Each row below holds a small network's activations on one input, seen along a few directions.
In each table, some parts of the input vary, and every possible input appears once, in random order.
A made-up example of a description, with smaller parts first: one of 6 places along a line, together with either a single point or one of 9 places around a ring or (one of 3 separate values, together with one of 5 places around a ring).
Shared parts are said once, and a part with two or three values counts as separate values.

Other details of the inputs shift rows strongly along two fixed directions, in all tables alike. That doesn't count.

A family of inputs:
row 1: [ 37 -13  -5  -6   5  23  20  18 -11  46   1  20  -9  11]
row 2: [-33   1  10 -14   4   5   9 -35  -1  22  -2  13  27  -3]
row 3: [ 35  -8  14 -16  27  -9   7  21   7  53   4   6   3  16]
row 4: [-37  10  -3  14 -21 -12 -12 -16  25 -40  11 -11   3 -17]
row 5: [-36   9  -5  14 -22 -12 -12 -13  25 -41  13  -8   7 -17]
row 6: [-32   4  -8   5 -15  15   1 -29  -5  40   9  28  14   3]
row 7: [ 46  -5  11  -4  27  15  13   4 -32  26   6  14  -1  21]
row 8: [ 47  -9  10  -1  28  17   8   5 -34  26   0  12   3  15]
row 9: [-34   5  12 -13   4   6   9 -35   2  25  -6  11  25  -1]
row 10: [ 37 -10   1   1   9  18  25  17  -3  51   7  22  -6   2]
row 11: [ 29  -3   5   1  -7  -5   6  30  12 -34  -3 -19 -28  -3]
row 12: [ 26  -3  13   5  -8  -9  11  31  14 -32   2 -14 -30  -6]
row 13: [-38  19  -9   7 -21 -10 -16 -18  15 -42  -7 -17  -7  -7]
row 14: [ 29  -9   2   1  -6  -5   7  33  13 -36   2 -16 -25  -3]
row 15: [-37   1   2 -12   8   6   4 -30 -16  22 -18   4  26  -5]
row 16: [ 32 -10  16 -19  23  -9   7  23   1  50   2  10  -2  22]
row 17: [ 27  -4   1   9   1  -9   6  34   2 -32 -10 -25 -24 -16]
row 18: [ 31 -20   2 -26  23  10  29  18 -17  20  -7  17   4  10]
row 19: [-33   5  -6  -9  12 -11 -22 -22  -6  42  -6   3  29   6]
row 20: [-37  16 -11   7 -21 -10 -16 -18  12 -44  -3 -15  -5 -10]
row 21: [ 32   1 -18  30 -13   0  -1  38   4 -11   2 -13 -32 -17]
row 22: [-30   5  -8 -14  11  -7 -25 -25  -2  38  -8   7  27  11]
row 23: [ 32 -24   2 -23  25  12  25  19 -18  20 -13  14   8   4]
row 24: [ 29  -9  -5   5   0  -5   4  33   7 -38  -7 -16 -22 -10]
row 25: [ 27 -10  -5  10   1  -9   6  39   3 -36  -3 -18 -16 -16]
row 26: [-24  21  -6  37 -15  -6 -34 -22  -8 -37  13 -18   3 -10]
row 27: [ 44   6   8  23  -4   1 -10  22  -2 -31  17 -16 -26   8]
row 28: [-30  17 -31  31 -33   1 -28 -12  13 -23   3  -5  -9 -17]
row 29: [ 29  -6  -5   2  -2  -8   9  32   9 -38  -2 -14 -26  -4]
row 30: [ 28   0   7   1  -6  -4   6  31  15 -32  -6 -22 -30  -1]
row 31: [-37  -7   5 -16  -1   5   9 -28  -6  16   4  23  29   4]
row 32: [-25  23   6  33 -24  -7 -29 -25   4 -37  25  -8  -3   0]
row 33: [-37  -7  -4 -12   8   6   4 -28 -18  17 -10  10  31  -7]
row 34: [-19  10  13   8   7  11  -7 -44 -15  25  18  17  28   8]
row 35: [-34  23 -17  10 -16 -27 -42  -9  25 -22   5 -18  -4   3]
row 36: [ 32 -15   9 -23  26  12  25  14 -16  26 -23   5  -1   6]
row 37: [ 34   4 -20  22 -16   2   0  34  10 -15   6  -6 -38  -5]
row 38: [-33  -2  -3 -18   7  10   1 -34 -14  15 -16  11  26  -2]
row 39: [-31   6  -2 -17   4  -6 -22 -26   4  40   1   8  25  19]
row 40: [-36   7 -11   7 -27  -8 -17 -12  18 -46   7 -10   4  -8]
row 41: [-38  -6   8 -16   0   6   9 -30  -6  17   2  20  25   4]
row 42: [ 27 -14  24 -22  19   9  32  15  -8  30 -10  11  -5  11]
Each input here is: one of 6 places along a line, together with either one of 3 separate values or one of 4 places along a line.
- The inputs of row 21 and row 1 match in every part but the place on the line of 6. If row 25 is changed in the same way as row 21 into row 1, which row does it become? => row 40
- The inputs of row 36 and row 9 match in every part but the place on the line of 6. If row 22 is changed in the same way as row 36 into row 9, which row does it become? => row 3
- Start at row 4 and move only the place on the line of 6, one step at a time. The first step leads to row 41. Which rows follow, in order? => row 14, row 29, row 24, row 33
- List by row number the other rows that have the place on the line of 6 in common with row 31. => row 6, row 12, row 16, row 32, row 41, row 42
- Which other rows does row 8 become when the place on the line of 6 takes its other values? List them by row number. => row 7, row 26, row 27, row 32, row 34

A family of inputs:
row 43: [-12  -1  -7 -14  10  -1  -7  -9  -5  28 -13   5  14   3]
row 44: [-16  -2   8 -22  10  -3   3 -13   6  18  -5   5  16   7]
row 45: [ 36   2   9  15   3   0  -2  17  -5  -9  13  -3 -17   6]
row 46: [ 17 -10   5  -8  -3  -6  14  29  17 -11  -4  -7 -16  -3]
row 47: [-43  23 -16  22 -22 -21 -43 -17  14 -47   2 -28  -1 -11]
row 48: [ -5   2   2   5  -2  17   5 -21 -14  17   9  16  11   2]
row 49: [-11  -8  10 -11   7  11  17 -18 -12   3  -3  12  16  -2]
row 50: [ 31   0   3   7   2  -9  -3  25  14   7   8  -5 -20   6]
row 51: [ 33   4   9  11   5  -9  -7  21   4  -1  11 -10 -16   7]
row 52: [-17  -4 -15 -11   3   3   1  -6  -4  25 -11   9  13  -2]
row 53: [ 22 -10   6  -4  -1   0  23  26   8 -17  -4  -3 -18  -7]
row 54: [ 25  -3  16  -7  10 -13   4  22   7 -17   0 -15 -11   5]
row 55: [-11  -1  -3  -3  -4   6   2  -8   3  34   5  16   9   4]
row 56: [-45  23 -19  34 -42  -7 -25 -19  24 -44  17 -10 -11 -17]
row 57: [-10   0  -2  -3  12   8  -5 -19 -22  11  -7   6  17   6]
row 58: [ 29  -7  -6   7   3   7   8  21 -11 -17  -5  -7 -16  -7]
row 59: [-10  -2  14 -14  10   4   7 -19 -12   2  -1   7  19   8]
row 60: [-16  -4 -13  -6   0  12   8 -12 -12  17 -13  11  11  -4]
- The inputs of row 52 and row 55 match in every part but one. If row 43 is changed in the same way as row 52 into row 55, which row does it become? => row 50
- Describe the family of inputs behind these rows. => one of 3 separate values, together with one of 6 places around a ring
- Which other rows does row 49 become when the choice among 3 separate values takes its other values? List them by row number. => row 48, row 58
- Which other rows does row 47 become when the choice among 3 separate values takes its other values? List them by row number. => row 51, row 54

A family of inputs:
row 61: [11 -3  4 -6  8  7  6  0 -9 18 -1  8  2  7]
row 62: [-12   4  -2   2   0  -1  -8 -11  -1   2   3   1   8   0]
row 63: [ 61 -15  12  -5  19   2  20  42  -4  12   1  -1 -20   8]
row 64: [-13   7  -4   6  -7  -5 -12  -8   4 -11   5  -3   1   0]
row 65: [ -1  -3   2  -1  -5  -4   4   7   8 -23  -3  -9  -6  -7]
row 66: [ -7  -3   1  -5   4   9   5 -13 -10  22   1  14  13   4]
row 67: [  7   6  -2  12  -6  -4  -7   8   6 -16   2 -10 -12  -4]
row 68: [-13   6  -7   9 -11  -1 -10  -8   2 -12   4  -2  -1  -3]
row 69: [ -8  -3  -1  -5   5   9   2 -16 -11  22  -1  13  15   2]
row 70: [ -1  -4   1  -7   0  -1   6   4   2 -13  -7  -3  -2  -3]
row 71: [  5   5   0  10  -7  -3  -4   6   7 -13   5  -7 -11  -3]
row 72: [  4   5  -5   8  -8  -8  -8  13  12 -16   2 -11 -13  -2]
row 73: [-17   2  -2   1  -7  -5  -2  -4   5 -24  -5  -9   1  -9]
row 74: [-12  -1   1  -9   4   2   2 -12  -4  24  -1  10  12   5]
row 75: [ -4  -3   2 -11  11   4   4  -7  -7  28  -5  10  13   5]
- The inputs of row 70 and row 73 match in every part but one. If row 61 is changed in the same way as row 70 into row 73, which row does it become? => row 67
- Describe the family of inputs behind these rows. => one of 3 separate values, together with either a single point or one of 4 places along a line
